A small network was shown many inputs. Here are its activations along a few directions, one row for each input.
In each table, some parts of the input vary, and every possible input appears once, in random order.
Descriptions start from the smaller parts, as in this example, which fits no table here: one of 2 separate values, together with either a single point or one of 11 places around a ring or (one of 4 places along a line, together with one of 5 places around a ring).
Shared parts are said once, and a part with two or three values counts as separate values.

Table:
x1: [-14.3  33.5  38.7 -51.0 -15.6  -3.6  17.0  12.1 -11.0   3.0  -1.5   6.2
  -2.6  -9.0 -19.7]
x2: [-23.3  20.0  12.0 -42.4   2.1  34.1  20.4   9.2  -3.8  -0.4 -16.4   4.3
  15.9 -17.2 -18.0]
x3: [ 23.1 -34.0 -42.7  72.6   8.9 -19.7 -28.2 -23.9   5.8 -13.8  -0.8   7.9
 -18.9   5.9  32.0]
x4: [-14.3  33.0  38.9 -49.4 -16.5  -3.1  15.3  10.2 -11.9   3.7  -1.4   5.6
  -1.8 -10.1 -20.1]
x5: [ 29.3 -55.7 -22.4  74.3  -8.4 -14.8 -25.3  -9.0  24.0  -3.2  35.8 -21.9
   4.6  35.5  29.5]
x6: [-13.0  33.7  19.2 -46.3  -9.2   6.6  17.6  14.2  -7.8   6.6 -18.0   9.5
   6.5 -17.3 -23.1]
x7: [-23.3  20.4  11.8 -43.9   3.1  33.7  22.1  11.1  -3.0  -1.1 -16.6   4.9
  15.1 -16.2 -17.5]
x8: [ 25.5 -16.8 -21.6  43.2  18.8 -29.3 -32.1 -17.8  -2.4  14.3   9.0  -6.9
 -16.6   9.8  16.5]
x9: [-23.1  37.1  -1.1 -40.0  -2.4  19.8  25.1  10.5  -5.9   3.2 -25.4  14.3
  14.6 -17.8 -20.9]
x10: [ 17.0 -13.1 -41.3  48.9  21.9 -14.3 -28.2 -25.3   0.2  11.0   1.8  -1.3
  -9.3   9.9  16.9]
x11: [ 38.7 -37.3 -28.1  74.5 -15.9 -41.4 -30.0  -6.2  17.3   9.5  20.6   1.8
   1.8  25.6  33.5]
x12: [ 36.8 -36.8  -9.6  70.5 -20.7 -53.2 -28.7  -7.1  13.1   5.4  36.1  -5.2
  -5.0  31.6  40.1]
x13: [-12.9  34.6  18.8 -49.5  -7.2   5.6  21.1  18.1  -6.0   5.3 -18.2  10.6
   4.9 -15.2 -22.2]
x14: [-23.1   9.3  25.6 -49.5   1.4  33.2  22.1  11.7  -5.8  -9.2  -2.0  -8.7
  13.1  -6.2 -26.0]
x15: [ 15.8 -27.5 -29.2  45.6  27.6  -2.4 -27.7 -23.3   6.1   8.7  10.1 -13.2
 -11.2  11.7  19.6]
x16: [ 30.5 -38.5 -24.0  66.4   5.7 -35.1 -32.7 -16.2   3.4 -10.6   6.9   2.1
 -26.2   5.0  32.0]
x17: [-23.1   8.9  25.7 -47.9   0.4  33.6  20.4   9.8  -6.6  -8.5  -1.9  -9.2
  13.8  -7.3 -26.5]
x18: [ 30.1 -33.3 -47.4  80.6 -13.1 -25.6 -26.3 -13.1  19.3   6.5  12.7   7.4
   8.4  26.5  33.7]
x19: [ 29.1 -47.3 -35.2  77.7  -8.0 -13.8 -25.8 -11.0  25.8   4.3  20.5  -5.3
   6.7  28.7  36.5]
x20: [-23.2  21.1  11.5 -47.1   5.1  32.9  25.6  14.9  -1.3  -2.4 -16.8   6.0
  13.5 -14.0 -16.5]
x21: [-13.0  33.3  19.4 -44.7 -10.2   7.1  15.9  12.3  -8.6   7.3 -17.9   8.9
   7.4 -18.3 -23.6]
x22: [-13.0  34.1  19.0 -47.9  -8.2   6.1  19.4  16.1  -6.9   6.0 -18.1  10.0
   5.7 -16.2 -22.7]
x23: [-23.0   9.6  25.4 -51.1   2.5  32.8  23.9  13.6  -4.9  -9.9  -2.1  -8.1
  12.3  -5.1 -25.5]
x24: [ 15.5 -36.8 -16.1  42.3  27.0  -3.3 -26.6 -21.1   3.8   1.7  25.3 -29.1
 -13.6  19.1  12.1]
x25: [-23.2  36.7  -0.9 -38.4  -3.4  20.2  23.3   8.5  -6.7   3.9 -25.3  13.7
  15.4 -18.9 -21.4]
x26: [-23.1  37.5  -1.3 -41.6  -1.4  19.3  26.8  12.4  -5.0   2.6 -25.6  14.9
  13.8 -16.8 -20.4]
x27: [ 22.3 -48.1 -30.7  69.0  14.0  -7.8 -26.5 -22.0  11.5 -15.1   7.3  -4.7
 -21.0   7.9  34.7]
x28: [-23.2  36.3  -0.7 -36.9  -4.3  20.6  21.6   6.7  -7.5   4.5 -25.2  13.2
  16.2 -19.9 -21.9]
x29: [-14.2  34.3  38.2 -54.3 -13.7  -4.6  20.4  15.9  -9.2   1.6  -1.7   7.3
  -4.3  -6.9 -18.7]
x30: [ 27.8 -38.9  -6.2  62.1   0.0 -46.6 -31.7 -16.3  -1.5 -13.9  22.3  -5.3
 -33.8  11.2  38.9]
x31: [ 22.2 -57.3 -18.5  65.4  13.0  -8.6 -25.6 -19.4   9.1 -21.6  23.0 -21.1
 -23.8  14.6  27.8]
x32: [-23.3  20.7  11.6 -45.5   4.1  33.3  23.9  13.0  -2.2  -1.8 -16.7   5.4
  14.3 -15.1 -17.0]
x33: [-23.0   9.9  25.2 -52.8   3.5  32.4  25.6  15.6  -4.1 -10.6  -2.3  -7.5
  11.5  -4.0 -25.0]
x34: [ 23.4 -16.6  -2.7  39.8  13.8 -40.4 -30.9 -18.0  -7.1  10.8  24.5 -13.1
 -24.2  16.6  22.5]
x35: [-14.3  33.9  38.5 -52.6 -14.6  -4.1  18.7  14.0 -10.1   2.3  -1.6   6.7
  -3.5  -7.9 -19.2]
- Changing only one part turns x35 into x23. The same change can be made to x4. Which row results? => x17
- What is each input in this table made of? => one of 5 places along a line, together with either one of 3 separate values or one of 4 places along a line
- List by row number the other rows that have the place on the line of 5 in common with x32. => x2, x7, x15, x19, x20, x27
- Which other rows does x9 become when the place on the line of 4 takes its other values? List them by row number. => x25, x26, x28

Table:
x36: [ -4.4  -5.6  22.8 -17.0  -4.8   6.0   6.4   6.7  -0.1  -6.0  13.0 -11.2
   1.1   5.4  -6.9]
x37: [ -9.8   0.4 -14.6  -4.4   5.3  25.9   8.8   1.4   5.0  -1.8 -11.7   1.9
  14.9  -4.6  -6.3]
x38: [-16.4  11.4  -8.9 -21.2  11.0  30.6  13.2   2.0  -1.0  -1.5 -18.1   2.9
  11.6 -12.0 -14.1]
x39: [ 35.0 -55.9 -13.8  73.3  11.1 -33.0 -39.5 -20.8   8.0  -5.4  34.1 -20.9
 -25.2  25.5  35.7]
x40: [-13.6  43.3  18.9 -46.1  -6.0  -5.0  15.0   9.5 -14.2   8.1 -20.3  16.6
  -3.0 -20.4 -18.4]
x41: [  0.2  21.5   6.5 -12.6 -16.4 -14.7   6.2   8.7  -2.2   8.2  -7.0  13.5
   4.1  -4.2  -4.1]
x42: [ 27.5 -49.4 -51.0  86.4  19.2 -12.9 -35.1 -27.1  12.5  -5.4   9.7  -6.8
 -12.9  15.6  36.7]
x43: [-19.2  16.6  34.6 -50.5   6.2  15.5  15.9   7.3 -12.7  -6.5   0.7  -8.4
  -5.5  -9.7 -21.0]
x44: [ 37.2 -27.5 -30.6  78.3  -1.0 -52.6 -39.2 -21.6   4.9   8.1  16.8   2.2
 -21.6  18.2  37.3]
x45: [ -3.6 -10.1 -20.0  12.0   0.0  21.5   4.7   0.9  11.1  -1.8  -5.2   1.1
  18.2   3.1   2.3]
x46: [  6.4  11.2   0.7   3.7 -21.1 -19.1   2.2   8.1   4.0   8.7   0.0  12.3
   7.6   4.1   4.4]
x47: [-23.6  22.7  -3.0 -38.4  16.9  35.5  17.9   2.4  -6.8  -0.8 -24.2   4.1
   8.1 -19.3 -21.1]
x48: [-11.6   5.3  28.6 -33.6   0.5  10.6  11.0   7.1  -6.5  -6.4   6.7  -9.9
  -2.2  -2.2 -14.4]
x49: [ -6.5  32.2  12.6 -29.2 -11.4 -10.0  10.5   9.2  -8.3   8.0 -13.8  14.9
   0.6 -12.4 -11.6]
x50: [  2.3 -16.1  17.3  -0.7  -9.7   1.7   2.0   6.3   6.4  -5.3  19.4 -12.2
   4.3  13.1   1.4]
- What is each input in this table made of? => one of 3 separate values, together with either a single point or one of 4 places along a line
- Which other rows does x46 become when the place on the line of 4 takes its other values? List them by row number. => x40, x41, x49
- Which other rows does x48 become when the choice among 3 separate values takes its other values? List them by row number. => x38, x49
- List by row number the other rows that have the choice among 3 separate values in common with x36. => x39, x43, x48, x50
